These are the activations of a small network on made-up records, seen along a few directions, one row for each record.
After each row come some of the record's fields: C, J, L, T, H, W, D, M.
Not every record has every field; a missing one is written missing.
Other fields move the rows too, some of them a lot.
In the rows, 500 means zero.
Strong random noise was added to every row along 6 fixed directions; ignore it. To show where, here is one row again and again, with new noise each time:
[302 491 462 626 561 698 582 567 560 390 602 591 438 505 418 512 272 376
 586 562 532 311]
[406 579 393 603 603 467 529 460 577 693 484 593 562 626 613 347 497 614
 301 437 487 636]
[340 584 307 629 660 518 640 573 596 590 470 541 529 547 549 351 431 494
 337 549 430 530]
[404 567 663 426 504 357 393 353 412 568 382 396 637 485 786 551 486 429
 488 460 338 703]
[156 566 568 636 761 627 500 393 634 362 473 637 818 634 464 432 330 393
 697 726 670 623]
[408 435 687 569 533 492 443 319 297 375 370 544 655 504 538 622 569 534
 680 696 731 619]
[630 305 649 387 268 421 345 423 344 482 523 483 394 472 483 768 606 551
 543 416 436 422]
[492 439 452 584 519 474 504 448 463 566 469 602 525 584 472 499 600 648
 421 535 602 554]

[460 555 445 529 506 487 645 483 291 489 355 353 372 327 654 405 609 497
 331 661 376 623]  C is c2, J is j3, L is l3, T is t5, H is h4, W is w2, D is d12, M is missing
[527 489 437 548 551 695 581 478 557 411 484 535 496 519 408 361 594 570
 478 664 590 579]  C is c2, J is j5, L is l2, T is t3, H is h4, W is w3, D is d19, M is missing
[477 456 501 413 427 487 486 393 597 597 603 520 538 582 534 407 643 616
 290 521 381 730]  C is c2, J is j2, L is l3, T is t4, H is h4, W is w3, D is d19, M is missing
[720 325 223 370 398 558 572 761 643 436 643 425 237 408 187 532 597 495
 381 471 238 242]  C is c1, J is j5, L is l4, T is t3, H is h4, W is w3, D is d19, M is m3
[321 612 478 541 506 630 506 508 713 644 724 534 467 620 628 377 166 444
 412 335 436 522]  C is c2, J is j4, L is l4, T is t4, H is h2, W is w3, D is d12, M is missing
[529 439 592 541 437 357 361 346 393 555 448 619 515 536 501 592 634 643
 526 344 552 446]  C is c1, J is j2, L is l5, T is t5, H is h5, W is w2, D is d12, M is m2
[481 464 624 569 519 463 368 331 515 579 507 705 658 694 491 510 605 652
 555 458 730 615]  C is c2, J is j2, L is l2, T is t2, H is h5, W is w2, D is d19, M is missing
[303 591 447 558 502 621 627 547 556 535 628 499 430 488 643 410 234 345
 398 502 451 459]  C is c2, J is j3, L is l4, T is t4, H is h4, W is w1, D is d19, M is missing
[676 444 435 504 290 346 593 598 263 664 491 416 364 469 641 642 577 619
 306 435 605 544]  C is c2, J is j4, L is l5, T is t1, H is h5, W is w1, D is d19, M is missing
[199 580 525 611 597 794 641 584 586 295 602 544 552 479 487 459 144 243
 669 685 632 432]  C is c2, J is j4, L is l2, T is t1, H is h4, W is w1, D is d19, M is missing
[485 536 384 474 635 532 632 559 580 416 382 402 559 421 460 381 607 426
 433 661 280 565]  C is c2, J is j2, L is l1, T is t1, H is h3, W is w3, D is d19, M is missing
[436 525 428 580 539 543 403 368 712 722 615 744 599 761 487 336 513 725
 336 360 585 664]  C is c2, J is j5, L is l2, T is t5, H is h4, W is w2, D is d12, M is missing
[372 527 569 486 434 607 449 468 639 541 717 602 458 593 515 504 263 389
 530 339 486 363]  C is c2, J is j1, L is l1, T is t4, H is h1, W is w1, D is d19, M is missing
[546 551 553 359 605 537 417 611 636 362 476 388 566 487 416 527 464 344
 686 502 406 473]  C is c2, J is j2, L is l2, T is t2, H is h1, W is w3, D is d19, M is m3
[377 515 611 605 524 526 488 440 396 481 526 558 536 469 586 528 348 426
 670 482 642 407]  C is c1, J is j5, L is l4, T is t2, H is h1, W is w2, D is d19, M is m2
[497 295 493 373 424 325 336 494 681 509 615 604 726 720 203 737 590 575
 545 556 535 552]  C is c2, J is j1, L is l3, T is t5, H is h5, W is w1, D is d12, M is missing
[576 520 507 426 555 463 406 495 572 505 488 478 572 495 473 519 511 486
 559 421 473 496]  C is c1, J is j5, L is l1, T is t3, H is h4, W is w3, D is d19, M is m3
[379 573 735 594 375 594 412 284 305 593 650 648 336 473 808 544 243 521
 558 265 626 436]  C is c2, J is j5, L is l1, T is t4, H is h2, W is w2, D is d12, M is m3
[481 630 538 535 532 601 396 437 616 630 576 557 411 577 583 321 420 599
 447 247 468 473]  C is c1, J is j2, L is l2, T is t4, H is h2, W is w3, D is d12, M is m2
[543 384 693 447 330 459 399 346 366 529 630 581 451 510 556 600 564 600
 529 465 571 591]  C is c2, J is j1, L is l3, T is t2, H is h1, W is w2, D is d19, M is m3
[563 407 717 546 443 586 342 344 415 353 511 653 562 550 372 604 531 572
 793 476 745 385]  C is c1, J is j5, L is l5, T is t2, H is h3, W is w1, D is d19, M is m2
[506 500 273 419 583 389 723 732 515 409 307 236 501 297 517 485 591 315
 418 721 132 440]  C is c2, J is j5, L is l2, T is t2, H is h1, W is w1, D is d19, M is missing
[409 354 547 372 381 479 470 530 622 422 632 510 503 475 386 665 449 328
 548 505 271 381]  C is c2, J is j2, L is l3, T is t1, H is h1, W is w2, D is d19, M is missing
[491 486 643 266 452 554 330 376 720 460 550 418 695 588 489 459 590 463
 519 555 280 781]  C is c2, J is j2, L is l2, T is t3, H is h4, W is w3, D is d19, M is missing
[251 517 437 580 757 516 505 482 682 322 380 570 747 519 341 421 475 387
 654 690 468 489]  C is c1, J is j4, L is l2, T is t5, H is h4, W is w2, D is d12, M is m2
[484 469 590 490 417 411 472 366 331 548 433 473 538 436 639 569 569 580
 441 560 497 617]  C is c2, J is j3, L is l1, T is t5, H is h4, W is w1, D is d12, M is missing
[516 392 691 462 472 370 240 320 564 545 532 657 701 669 427 602 554 582
 679 361 644 530]  C is c1, J is j4, L is l4, T is t2, H is h1, W is w2, D is d19, M is m2
[593 477 442 458 347 506 483 507 503 671 622 507 298 490 543 438 567 572
 289 390 343 487]  C is c2, J is j3, L is l1, T is t3, H is h2, W is w2, D is d19, M is missing
[591 443 265 616 490 447 651 606 416 573 491 599 262 443 416 441 640 640
 270 478 576 320]  C is c2, J is j3, L is l3, T is t4, H is h4, W is w1, D is d19, M is m3
[560 486 405 609 560 631 578 674 555 419 534 550 500 588 216 559 433 503
 667 580 818 331]  C is c2, J is j1, L is l5, T is t2, H is h3, W is w3, D is d19, M is missing
[478 498 776 385 439 621 255 365 607 464 679 517 595 605 515 533 331 435
 730 332 494 513]  C is c1, J is j5, L is l4, T is t2, H is h1, W is w3, D is d19, M is m2
[418 578 595 719 560 588 522 382 373 529 491 658 491 485 563 404 420 579
 581 479 803 477]  C is c1, J is j1, L is l3, T is t3, H is h3, W is w2, D is d19, M is m2
[530 447 376 460 403 515 515 564 730 637 707 619 431 641 403 455 455 561
 347 345 369 425]  C is c2, J is j1, L is l5, T is t2, H is h1, W is w1, D is d19, M is missing
[359 495 400 551 529 562 554 654 657 476 711 605 515 605 399 563 257 402
 542 483 632 368]  C is c2, J is j4, L is l5, T is t4, H is h5, W is w1, D is d19, M is m3
[511 466 539 446 489 399 450 388 397 508 391 470 615 572 517 493 679 605
 447 626 533 719]  C is c2, J is j3, L is l4, T is t5, H is h5, W is w1, D is d12, M is missing
[588 449 660 351 457 579 366 423 555 361 530 507 557 527 435 510 591 521
 627 550 433 602]  C is c2, J is j2, L is l2, T is t2, H is h3, W is w1, D is d19, M is m3
[486 586 450 524 474 558 573 508 482 582 592 487 413 481 632 358 427 529
 359 511 485 621]  C is c2, J is j1, L is l4, T is t3, H is h2, W is w1, D is d19, M is m3
[401 483 567 498 400 622 461 500 593 524 728 570 444 497 488 557 266 382
 562 405 420 372]  C is c2, J is j1, L is l1, T is t3, H is h3, W is w2, D is d19, M is missing
[534 448 560 525 491 575 425 471 478 434 538 597 585 577 339 595 494 545
 677 578 825 466]  C is c2, J is j5, L is l1, T is t3, H is h4, W is w1, D is d19, M is missing
[460 450 317 617 616 548 603 475 571 450 479 622 502 512 292 282 689 610
 424 669 508 480]  C is c1, J is j1, L is l4, T is t3, H is h2, W is w2, D is d19, M is m2
[469 390 426 485 493 499 518 469 554 488 534 593 552 588 307 453 646 551
 464 593 531 538]  C is c2, J is j1, L is l4, T is t1, H is h1, W is w2, D is d19, M is missing
[606 364 462 489 441 613 539 432 566 431 548 584 484 559 282 447 692 658
 481 613 567 532]  C is c2, J is j1, L is l5, T is t3, H is h1, W is w3, D is d19, M is missing

Here are new rows. What are their fields?
[415 661 588 458 541 623 421 520 600 509 534 436 578 562 591 431 312 421
 565 470 469 638]  C is c2, J is j2, L is l2, T is t5, H is h3, W is w1, D is d12, M is missing
[486 607 499 513 665 568 433 533 734 446 479 529 616 578 398 400 426 423
 634 393 434 406]  C is c1, J is j2, L is l5, T is t2, H is h3, W is w3, D is d19, M is m2
[380 528 352 372 530 438 680 699 572 402 477 284 494 381 489 494 462 231
 385 660 125 480]  C is c2, J is j1, L is l3, T is t1, H is h5, W is w1, D is d19, M is missing
[433 441 569 608 607 608 439 379 582 388 487 697 589 539 310 417 544 546
 646 569 625 427]  C is c1, J is j3, L is l3, T is t3, H is h3, W is w2, D is d19, M is m2
[577 475 575 489 459 560 501 548 373 385 517 436 391 448 460 662 388 453
 680 544 637 413]  C is c2, J is j1, L is l4, T is t2, H is h2, W is w3, D is d12, M is m3
[529 456 639 408 449 202 458 410 236 480 274 303 626 351 714 664 635 440
 563 571 474 602]  C is c1, J is j4, L is l4, T is t4, H is h1, W is w1, D is d19, M is m2
[334 533 657 503 530 566 399 450 604 449 599 564 614 610 528 548 267 318
 676 435 529 476]  C is c2, J is j4, L is l4, T is t2, H is h5, W is w2, D is d19, M is missing
[687 507 177 561 540 366 606 659 587 761 417 496 426 624 444 397 686 765
 186 450 578 566]  C is c2, J is j4, L is l2, T is t4, H is h2, W is w3, D is d12, M is missing
[344 568 526 478 630 523 372 440 793 466 550 609 710 643 379 429 354 426
 613 405 379 479]  C is c1, J is j1, L is l5, T is t5, H is h3, W is w1, D is d12, M is m2
[510 497 445 405 485 507 514 595 548 411 487 404 457 456 439 597 442 376
 545 555 328 393]  C is c2, J is j5, L is l1, T is t5, H is h2, W is w1, D is d12, M is missing
[436 343 820 438 262 649 316 315 319 300 676 581 405 503 420 745 390 438
 769 492 621 390]  C is c2, J is j1, L is l4, T is t5, H is h5, W is w2, D is d12, M is missing
[514 370 528 402 443 466 427 589 526 323 502 410 552 444 305 696 454 382
 689 595 410 373]  C is c1, J is j4, L is l4, T is t5, H is h3, W is w1, D is d12, M is m2
[541 566 405 471 578 472 562 530 453 522 339 355 568 527 542 398 661 581
 385 634 465 713]  C is c2, J is j5, L is l2, T is t5, H is h5, W is w3, D is d12, M is missing
[540 464 542 481 465 630 532 617 464 392 521 438 492 493 417 639 386 401
 674 566 677 406]  C is c2, J is j5, L is l2, T is t1, H is h1, W is w3, D is d19, M is missing
[359 451 473 540 576 542 541 447 654 461 542 632 643 599 354 447 508 483
 530 660 576 571]  C is c2, J is j1, L is l3, T is t3, H is h1, W is w2, D is d19, M is missing
[316 552 530 573 596 542 655 493 395 349 379 374 600 356 579 530 424 380
 565 795 523 601]  C is c2, J is j2, L is l3, T is t5, H is h4, W is w3, D is d12, M is missing
[337 720 455 607 727 394 607 384 459 609 317 488 615 422 809 224 481 459
 389 504 417 697]  C is c1, J is j1, L is l4, T is t3, H is h1, W is w2, D is d19, M is m3
[506 441 711 388 522 559 182 296 734 459 611 661 674 704 338 446 532 526
 686 333 427 525]  C is c1, J is j3, L is l4, T is t2, H is h3, W is w2, D is d19, M is m2
[625 471 428 363 412 500 415 605 602 526 582 450 343 463 429 508 522 540
 402 333 258 404]  C is c1, J is j2, L is l2, T is t5, H is h4, W is w1, D is d12, M is m3
[327 520 753 639 421 631 442 283 290 454 647 675 379 418 664 495 359 512
 606 420 724 436]  C is c1, J is j2, L is l3, T is t4, H is h4, W is w2, D is d19, M is m3
[587 359 419 578 498 497 495 472 445 444 418 615 449 485 294 505 709 695
 487 573 605 378]  C is c1, J is j3, L is l2, T is t5, H is h4, W is w1, D is d12, M is m2
